A small network was shown many inputs. Here are its activations along a few directions, one row for each input.
Each table varies a few parts of the input and shows all the possible inputs, shuffled.
A made-up example of a description, with smaller parts first: one of 4 places along a line, together with either a single point or (one of 2 separate values, together with one of 5 places around a ring) or one of 11 places around a ring.
Shared parts are said once, and a part with two or three values counts as separate values.

Other details of the inputs vary at random and push rows far along two fixed directions, the same in every table; ignore that.

Table:
x1: [ 30   8 -14 -75   0 -36 107  33 -65  79  12  49  17]
x2: [-103  -66  -34   66  -70   -9   -8  -25    1   56  -15  -36  -60]
x3: [  3  27  13  -7   5   7 -40   4  48 -35   3 -23  15]
x4: [ 19  62  55  24  49  32 -62  27  42 -51  11  22  42]
x5: [ 23  21   1 -41  14 -33  98  28 -52  19   8  76  17]
x6: [  63   -1  -29 -101    8  -31   98    8  -54   19    4   37   12]
x7: [ 64   3  -6 -67  29 -21 109   8 -77  16   7  49  21]
x8: [-39 -30 -23  25 -44   0 -55 -27  20  37  -1 -65 -28]
x9: [-38 -37 -25  27 -50  -6 -45 -38  25   0 -19 -45 -48]
x10: [-72 -33 -17  36 -32  15 -39  -1  28  39 -10 -50 -19]
x11: [ 65  42 -13 -86  -4 -47  81  26 -45  28  19  63   8]
x12: [-66 -57 -25  64 -50   3 -11 -19 -15  60  -4 -19 -42]
x13: [ 47   9 -13 -66   8 -35 120  13 -66   9  -1  62   2]
x14: [ 45  53  34 -16  61  23 -52  17  45 -63  14 -16  53]
x15: [-60 -45  -9  71 -22  16 -32 -19   5  35  -1 -31 -25]
x16: [ 39  28  42  13  79  40 -30   3  20 -86   1  -5  46]
x17: [-19 -45 -24  34 -38   6 -52 -42  11  19 -10 -51 -42]
x18: [-50 -79 -50  21 -64  -7 -27 -44  -3  51 -18 -70 -64]
x19: [  51  -14  -34 -100  -13  -45  110   10  -57   33    1   39   -3]
x20: [ 28  19  13   4  11   6 -48 -15  22 -51  -3   4  -2]
x21: [ 36  23   1 -49  17 -32 105  31 -63  24  15  89  17]
x22: [  7  50  37  13  30  13 -37  26  30 -30   5  27  27]
x23: [ 46 -26 -39 -81 -23 -43  94 -10 -72  60   2  23 -15]
x24: [ 16  39  35  14  43  24 -34  23  26 -15  10   8  39]
x25: [ 43  49  36   3  43  14 -62  -6  44 -93  -5   7  28]
x26: [ 36  50  25  -4  19   9 -49   8  28 -38  16   7  20]
x27: [ 28 -16 -31 -46 -27 -40 110   0 -83  44  -2  56 -31]
x28: [-10 -38 -23  28 -42   2 -46 -36   4  16 -10 -34 -40]
x29: [ 65  12 -15 -98   6 -37  97  10 -41   4   1  48  10]
x30: [  8  34  42  16  78  40 -25  22  31 -73   9  11  64]
x31: [ 37  14 -15 -63 -10 -36 101  37 -64  79  13  66   8]
x32: [ 25   7 -39 -81 -41 -58  96  14 -45  61   8  33 -17]
x33: [-75 -67 -39  63 -77 -11 -14 -42 -12  39 -27 -42 -79]
x34: [-58 -30 -10  33 -23  10 -31   2  17  45  -7 -44 -19]
x35: [  1  35  45  18  59  28 -15  20  36 -68   5  19  50]
x36: [-70 -58 -48  17 -82 -17 -27 -21  19  60  -9 -68 -55]
x37: [-16  22  26   6  25  17 -28  28  40 -21   0  -6  31]
x38: [ 18   1  19  36  33  29 -30 -15   5 -39  -1 -12   9]
x39: [ -2  30  48  26  67  36 -34  23  43 -77   6   8  58]
x40: [-79 -86 -42  49 -67   1  -7 -36  -6  38 -24 -61 -65]
x41: [ 24   7  21  34  28  27 -28 -11   1 -44  -2   3  10]
x42: [-14  36  28  15  18  10 -30  21  39 -24  -2   5  22]
x43: [-21  25  27  12  16  17 -30  21  45 -22  -3  -6  23]
x44: [-46 -57 -28  53 -59   2 -13 -37 -23  35 -13 -27 -66]
x45: [-44 -34 -37   7 -48  -2 -33 -17  21  36  -3 -61 -29]
x46: [  4  19  37  24  57  27 -18   9  10 -36  10   8  47]
x47: [ 50  52  30  -5  46  19 -52   9  37 -46  18  -6  42]
x48: [ 53  44  39   6  44  26 -69  -8  35 -84   5   9  25]
x49: [ 28  22  30   7  65  39 -22   2  20 -83  -2  -5  43]
x50: [ 32  68  37   2  37   9 -65  12  55 -73   7   3  37]
x51: [-30 -24 -23  36 -54   0 -60 -22  20  37   0 -47 -36]
x52: [-95 -81 -36  63 -51   4 -11 -23  -8  67 -11 -53 -50]
x53: [ 14  -9 -19 -40 -17 -35 112  19 -80  66  15  72 -11]
x54: [-63 -12  -8  42 -45  -7 -33   0  22  37 -13 -18 -32]
x55: [ 22  32  44  19  59  37 -33   0  38 -99  -6  -1  37]
Each input here is: one of 5 places around a ring, together with one of 11 places around a ring.
Q: Changing only the place on the ring of 11 turns x52 into x30. The same change can be made to x16. Which row results?
A: x49
Q: Change only the place on the ring of 5 in x46. List by row number the other rows that result.
A: x1, x7, x8, x23
Q: Start at x31 and move only the place on the ring of 5, one step at a time. The first step leads to x51. Which rows follow, in order?
A: x28, x41, x12

Table:
x56: [-76 -93 -23  76 -60  29 -26 -37 -13  40 -39 -34 -77]
x57: [ 11 -18 -35   5 -48 -42 101 -17 -95  53   6  54 -52]
x58: [ 26  44  41  27  36  16 -77  11  29 -15  20  24  34]
x59: [-21  15 -35 -28 -70 -66  98  17 -46  63   7  52 -44]
x60: [-89 -68 -32  57 -50   9 -43 -21   6 101  -9 -92 -36]
x61: [ 53 -12  -2   1   9  20 -72 -56  29 -87 -15 -52 -18]
x62: [ 66  39  -9 -94  -5 -31   4  -4  27 -57  -6  -4   6]
x63: [ 97  23 -27 -96  -7 -28   8  -9 -19  20  15 -11   3]
x64: [ -6  40  33 -21  55   5  16  33  37 -52  -9   2  53]
x65: [-17   2  13  26  41  39 -53  12  37  -3  29 -47  52]
x66: [  3 -47 -29 -30  15  -7 103  -2 -65  20  12  13   8]
x67: [-58 -12 -18  88 -70  -3 -70 -21   7  69  14 -41 -55]
x68: [ 25 -14   5 -20  49   1  76   1 -50  -9  -7  18  24]
x69: [  1   0  27  62  23  24 -57 -29  11 -59  -6  22   1]
x70: [ 10  44  20 -29  11 -26  21  26  14 -27   1  66  19]
x71: [-49   5  14  15  26  20 -27  18  62 -54   4 -35  39]
x72: [  3  21  13 -53   4  -6  59  46  -2   5 -18  56   8]
x73: [ 22  31  45  13  43  47 -60  32  30  -7  -1   9  36]
Q: What is each input in this table made of?
A: one of 3 separate values, together with either a single point or one of 5 places along a line
Q: Change only the choice among 3 separate values in x66. List by row number the other rows that result.
A: x65, x71

Table:
x74: [ -9  -5   1   1   8  -4  56  20 -13   2 -18  15   7]
x75: [  8  40  35   1  35  25  -4  23  -7 -33  12  38  29]
x76: [-17  40  27  55   8  13 -93 -13  61 -61  -1 -27  18]
x77: [-75 -61 -39  17 -51  -8   7  -3 -15  78  -8 -17 -32]
x78: [-17  30  38  39  11  25 -87   1  76 -49  -2 -45  23]
x79: [ 18   9 -13 -21  -5 -20  24   2 -20 -12  17  20 -10]
x80: [-60 -37  -8  77 -34   7 -11 -13   4  14 -23 -22 -36]
x81: [ 25   7 -13   0  18  -8  31 -14 -45  13  24 -14  12]
x82: [ -1  34  31 -17  40  28   2  30   4 -35   6  24  36]
x83: [ 12  25 -17 -20   0 -30  22   2 -12  -4   8  25 -10]
x84: [-38  14   7  33 -13   3 -68 -11  56 -30 -10 -44   6]
x85: [  0   6  10  11   5   2  47   9 -23   8   2  27  -8]
x86: [-35 -39 -35  17 -78 -13  -3 -22 -11  83   2 -29 -58]
x87: [   1   13   22   35   30   45 -101   -5   58  -51  -26  -40   10]
x88: [ 22  25  32  10  53   3 -11  19   9 -11  23  34  47]
x89: [-45 -53 -13  22 -32   4 -30 -46  20  15 -25 -42 -35]
x90: [ 26  -1  10 -22   4 -16  14  -2 -34   4 -12  20 -14]
x91: [-41 -59 -28  24 -43   9 -30 -35  17   3 -16 -45 -27]
x92: [ 41   8  -6 -21  -5   2  10  11 -19  23   6  18  -6]
x93: [-46 -33 -30  23 -83 -31   4 -19  -8  74  -1 -28 -53]
x94: [ 32   2  -9 -39  -1   5  16  19  -8  22   0   3   2]
x95: [-20 -23   3  34  -3  30 -63 -13  49 -49  -1 -44  -1]
x96: [ 29 -12 -11 -18  -6  -7  27 -15 -24 -11   4  24   3]
x97: [ 38   8  -9 -19   3  -3   9   2 -25  17 -14  23  -9]
x98: [ 26  -6   4 -20   5 -12  27 -25 -20   1  -5  28  -4]
x99: [ -5 -10   1 -16  20 -14  28  20  -5  35  13  17  25]
x100: [  4  19 -19 -38   4 -27  28   9   0  -4   1  11  -2]
x101: [ 10  29  34   0  47  23  22  24  13 -39  -2  17  28]
x102: [ 18   0 -16 -18  22  -5  37  -6 -33  13  17 -30  20]
x103: [ -4   1  -1  -3   8  -4  20  16 -25  26  10  41  15]
x104: [ 10   2 -15 -39   0 -17  30  10  -8 -12  10   6  -3]
x105: [ 18  -7   8 -41   8 -14  20   6 -23   4 -18   6  -6]
x106: [ 30  -9 -10 -16  -7  -7  29  -1 -19 -11  15  22  -3]
x107: [ 43  44  28 -33  32  16  -9  21  27 -23  12   6  37]
Q: Changing only one part turns x96 into x91. The same change can be made to x92. Which row results?
A: x94
Q: What is each input in this table made of?
A: one of 2 separate values, together with either a single point or one of 5 places along a line or one of 11 places around a ring
Q: Change only the choice among 2 separate values in x104. List by row number the other rows that result.
A: x79
